A small network was trained on invented records. Each row is its activation on one of them, seen along a few directions.
Each row is followed by the record's values for the fields M, Z, U, P, B.
A field that a record lacks is written absent.
The largest differences between rows may come from other fields.
In the rows, zero is written as 500.
Strong random noise was added to every row along 16 fixed directions; ignore it. To show where, here is one row again and again, with new noise each time:
[460 408 602 509 422 278 561 522 402 411 407 599 668 482 507 609 500 420
 532 521 576 674 579 577 514 656 613 563 585 458 733 409]
[328 400 769 443 640 330 413 377 590 476 561 586 586 475 632 548 545 428
 429 376 460 785 634 583 437 631 666 629 462 400 466 398]
[370 671 440 386 409 446 419 440 489 436 433 448 774 702 648 629 413 328
 368 419 453 244 567 398 512 452 787 485 667 606 269 591]
[473 477 521 455 551 594 370 423 551 685 566 570 517 163 548 490 517 453
 523 509 537 546 414 360 379 547 360 621 388 475 354 309]
[482 492 540 433 468 479 532 552 833 514 404 471 415 570 467 439 486 531
 613 673 514 586 524 559 501 426 375 622 348 493 508 776]
[474 453 520 521 459 657 404 563 538 649 469 545 402 361 615 578 597 475
 661 621 421 617 347 394 469 421 500 549 329 492 519 302]
[403 554 472 471 532 661 484 376 514 506 299 478 339 572 484 555 392 383
 630 693 314 452 457 526 399 312 484 592 556 625 448 425]
[579 475 430 599 439 432 421 642 533 466 581 493 543 407 590 406 511 564
 532 488 522 460 506 396 598 386 457 376 497 629 428 514]
[573 498 493 529 324 249 439 403 483 483 450 612 712 418 370 476 411 264
 435 535 481 506 284 576 600 789 470 670 797 296 231 701]
[459 528 547 215 677 455 746 402 291 248 286 478 521 669 448 500 374 528
 370 377 667 425 839 679 383 451 591 457 629 645 729 371]
[589 435 604 471 285 332 461 734 121 277 392 382 345 744 564 464 317 422
 491 728 483 396 515 549 530 554 181 518 587 472 811 517]
[387 414 406 420 480 529 478 499 361 505 619 373 555 391 616 521 536 582
 508 602 421 608 439 564 577 547 506 574 659 452 549 443]
[577 500 489 557 437 488 648 442 545 536 393 643 516 596 489 533 524 434
 627 439 557 528 478 478 554 454 754 449 646 485 572 496]
[324 535 627 258 397 449 531 400 761 618 665 431 683 814 684 659 334 187
 404 425 613 449 480 283 580 660 663 658 337 285 325 791]
[435 563 659 600 449 537 487 276 594 720 459 495 450 467 598 597 520 266
 429 397 522 490 549 415 407 609 732 517 404 420 415 507]
[469 537 567 376 393 578 441 494 460 575 491 404 418 491 592 554 601 501
 438 629 464 549 395 536 496 624 496 609 472 300 555 596]
[623 442 538 436 572 554 658 470 412 430 466 634 487 356 426 609 558 352
 434 343 625 677 366 479 656 553 715 313 301 457 452 265]
[591 509 581 604 581 382 572 335 415 318 404 799 507 630 293 614 306 167
 519 383 418 527 399 465 579 540 630 502 606 526 422 288]

[506 662 645 522 504 523 513 287 527 428 607 559 433 519 420 675 407 327
 434 621 564 516 532 280 489 483 551 417 412 505 628 520] : M: m2 / Z: z2 / U: u2 / P: p2 / B: b1
[557 497 588 276 297 520 539 370 190 548 267 417 572 371 685 558 648 310
 294 405 647 517 303 619 536 703 772 329 663 243 292 532] : M: m2 / Z: z2 / U: u4 / P: p2 / B: b2
[381 520 373 370 482 503 352 665 383 479 518 373 692 579 638 516 344 501
 442 473 453 168 590 357 388 429 308 593 458 689 359 407] : M: m2 / Z: z2 / U: u2 / P: p2 / B: absent
[462 627 484 335 682 645 550 390 466 498 498 470 463 535 470 521 535 516
 375 357 499 388 595 530 405 467 597 511 440 579 439 367] : M: m3 / Z: z1 / U: u2 / P: p2 / B: absent
[405 529 599 356 608 782 578 487 563 810 521 381 263 848 604 602 499 371
 426 277 443 315 512 468 400 613 577 734  96 305 527 383] : M: m4 / Z: z2 / U: u2 / P: p1 / B: b1
[427 463 623 254 716 465 437 503 599 307 904 657 633 607 646 563 528 615
 454 380 496 723 458 309 651 445 589 464 462 338 454 480] : M: m4 / Z: z2 / U: u4 / P: p2 / B: b1
[485 272 553 353 408 359 625 459 212 466 510 421 592 420 546 497 428 339
 498 565 587 753 350 661 611 685 560 457 684 283 422 480] : M: m2 / Z: z2 / U: u2 / P: p2 / B: absent
[590 501 341 897 457 428 532 477 396 539 788 434 495 471 406 513 573 496
 398 283 332 475 389 517 799 706 654 404 579 436 483 534] : M: m4 / Z: z1 / U: u3 / P: p2 / B: absent
[668 352 755 351 654 448 534 634 263 280 288 648 226 811 498 374 511 483
 530 365 474 662 494 704 507 428 495 461 496 411 587 235] : M: m4 / Z: z1 / U: u3 / P: p2 / B: absent
[388 438 485 487 573 467 552 487 528 531 317 487 558 335 475 498 525 496
 632 572 502 634 600 657 353 412 574 488 520 653 463 369] : M: m3 / Z: z2 / U: u2 / P: p2 / B: absent
[430 613 661 325 704 515 511 519 550 345 396 536 394 805 479 569 662 620
 386 382 337 576 634 756 404 498 665 638 406 428 618 457] : M: m2 / Z: z2 / U: u2 / P: p1 / B: b1
[610 533 510 440 378 398 482 562 481 304 358 624 579 541 390 504 395 385
 506 641 566 526 369 467 557 469 427 433 568 497 431 622] : M: m1 / Z: z1 / U: u1 / P: p1 / B: absent
[521 509 675 464 411 413 536 403 448 278 553 505 491 545 473 636 364 228
 324 555 559 616 365 380 687 547 599 269 390 396 413 698] : M: m3 / Z: z2 / U: u4 / P: p1 / B: absent
[296 559 454 484 579 505 451 378 670 396 574 424 565 567 411 639 315 323
 456 596 336 538 536 456 592 415 557 549 402 665 281 569] : M: m3 / Z: z1 / U: u2 / P: p2 / B: b1
[322 628 342 520 339 684 489 184 279 621 488 198 527 218 504 615 516 435
 350 722 423 427 436 575 460 580 639 442 794 461 416 670] : M: m2 / Z: z2 / U: u1 / P: p2 / B: absent
[407 367 575 373 432 549 463 672 639 547 418 430 426 594 706 436 547 591
 649 631 467 628 448 506 448 303 452 468 378 437 448 666] : M: m2 / Z: z2 / U: u4 / P: p1 / B: absent
[449 530 467 473 483 399 431 606 460 367 549 486 661 548 546 631 575 487
 439 528 387 609 406 564 675 545 666 451 509 526 399 490] : M: m3 / Z: z1 / U: u2 / P: p1 / B: b2
[543 544 283 785 365 503 553 495 681 646 523 475 587 237 249 562 386 382
 575 684 575 444 471 370 623 504 430 470 374 686 448 631] : M: m3 / Z: z1 / U: u2 / P: p1 / B: b1
[541 448 392 706 354 600 520 464 393 638 369 483 466 277 507 521 601 430
 576 570 450 592 309 546 537 508 655 402 582 481 405 438] : M: m1 / Z: z1 / U: u1 / P: p1 / B: absent
[374 441 400 351 390 371 458 649 440 574 573 329 723 537 585 505 406 454
 530 604 483 405 470 549 497 657 280 752 559 432 450 541] : M: m4 / Z: z2 / U: u2 / P: p2 / B: b1
[544 468 530 408 387 468 556 664 617 658 381 493 591 618 703 375 540 525
 679 393 760 425 629 394 442 316 649 371 507 565 469 554] : M: m4 / Z: z1 / U: u3 / P: p2 / B: absent
[671 464 464 441 420 389 559 575 547 500 435 568 631 395 450 384 577 515
 501 453 685 523 435 545 559 525 530 395 565 446 313 651] : M: m2 / Z: z2 / U: u2 / P: p2 / B: absent
[322 606 263 787 387 698 455 371 720 775 395 256 534 329 520 652 622 419
 508 596 312 427 450 585 566 487 712 533 399 687 322 611] : M: m1 / Z: z1 / U: u1 / P: p1 / B: b2
[516 658 460 471 583 606 549 401 636 462 269 492 450 506 342 491 567 567
 437 516 499 457 606 674 477 385 658 479 534 623 470 565] : M: m1 / Z: z1 / U: u1 / P: p1 / B: b1
[234 558 604 567 547 425 338 322 738 465 437 554 579 530 513 731 424 261
 605 695 213 663 450 483 446 456 568 652 393 601 360 434] : M: m3 / Z: z2 / U: u2 / P: p2 / B: b2
[287 453 435 384 581 580 562 329 604 491 573 457 578 363 429 665 385 471
 570 727 468 642 491 446 460 485 426 641 471 519 547 525] : M: m2 / Z: z2 / U: u2 / P: p2 / B: b1
[600 391 555 583 468 388 596 492 712 492 463 529 426 413 401 408 423 387
 560 526 604 650 437 564 612 603 271 543 271 467 479 625] : M: m1 / Z: z1 / U: u1 / P: p2 / B: b2
[398 482 375 634 481 604 499 461 388 493 687 514 641 437 552 731 427 371
 508 445 447 474 415 238 612 491 672 392 437 596 515 273] : M: m1 / Z: z1 / U: u1 / P: p2 / B: absent
[252 578 663 286 595 613 573 145 444 604 350 316 379 525 560 539 540 482
 378 589 427 548 669 766 227 596 627 675 681 339 500 579] : M: m1 / Z: z2 / U: u2 / P: p2 / B: b1
[465 511 358 494 809 618 487 473 468 520 563 668 558 421 449 478 597 724
 541 286 355 463 551 541 361 407 532 603 559 623 501 109] : M: m2 / Z: z2 / U: u2 / P: p1 / B: absent

Here are new rows. What are their fields?
[404 586 490 601 410 395 343 466 441 482 595 404 627 547 649 491 574 580
 481 567 404 425 598 474 474 471 592 500 843 535 532 628] : M: m4 / Z: z1 / U: u3 / P: p2 / B: absent
[406 736 497 444 535 523 296 467 355 375 516 315 485 685 462 568 536 566
 197 507 231 270 559 629 472 663 430 687 535 449 539 574] : M: m4 / Z: z1 / U: u3 / P: p2 / B: absent
[253 518 481 308 509 596 443 515 514 467 497 505 767 612 630 716 373 437
 442 502 496 415 540 322 472 457 633 615 406 588 483 439] : M: m1 / Z: z1 / U: u1 / P: p1 / B: absent
[539 544 486 559 580 423 522 351 598 550 494 584 493 612 462 356 337 430
 575 354 543 332 647 441 407 427 422 568 700 665 383 453] : M: m3 / Z: z1 / U: u2 / P: p2 / B: b2
[505 394 542 432 516 487 559 527 299 343 457 495 348 847 532 507 324 267
 560 535 310 502 302 555 640 432 531 466 591 440 366 417] : M: m3 / Z: z2 / U: u2 / P: p2 / B: absent
[696 674 514 702 431 632 529 456 544 499 441 425 148 721 350 471 566 395
 379 443 306 344 325 540 656 492 597 325 398 398 363 772] : M: m4 / Z: z1 / U: u3 / P: p2 / B: absent
[403 467 447 449 555 342 496 476 604 269 460 602 725 613 497 573 492 447
 528 462 345 634 412 645 688 535 608 622 610 552 397 474] : M: m1 / Z: z1 / U: u1 / P: p2 / B: b2
[608 455 494 485 448 616 523 400 456 661 517 377 282 359 567 268 422 512
 524 558 664 378 518 403 382 366 324 352 609 496 371 625] : M: m2 / Z: z2 / U: u2 / P: p2 / B: absent
[571 504 209 663 469 549 631 591 604 466 546 580 577 384 242 565 528 639
 720 680 489 511 408 452 629 384 446 468 553 653 664 530] : M: m2 / Z: z2 / U: u2 / P: p2 / B: absent
[406 582 415 160 730 785 809 257 512 389 338 457 437 676 520 555 338 498
 532 422 642 405 681 488 419 190 725 362 553 689 516 409] : M: m1 / Z: z1 / U: u1 / P: p2 / B: b1
[348 570 558 539 499 357 482 465 663 357 297 495 631 701 473 664 463 347
 493 533 350 498 597 596 472 458 726 497 461 617 426 605] : M: m3 / Z: z2 / U: u2 / P: p2 / B: absent
[387 423 428 567 466 383 623 329 554 545 512 500 678 388 453 483 435 575
 612 595 583 595 648 587 439 611 480 678 782 509 742 587] : M: m1 / Z: z1 / U: u1 / P: p2 / B: absent
[587 598 555 645 479 394 542 449 706 617 485 589 524 441 360 460 569 479
 434 367 637 439 599 479 425 664 455 589 398 444 594 663] : M: m4 / Z: z1 / U: u3 / P: p1 / B: absent
[605 547 401 611 256 460 596 486 627 705 635 350 560 338 621 343 490 585
 554 577 876 338 644 247 502 387 548 188 631 529 513 916] : M: m2 / Z: z2 / U: u2 / P: p2 / B: absent
[378 625 526 593 447 461 345 528 655 461 273 557 500 638 462 586 536 511
 675 739 280 518 599 563 365 317 601 619 628 662 542 535] : M: m3 / Z: z1 / U: u2 / P: p2 / B: b1
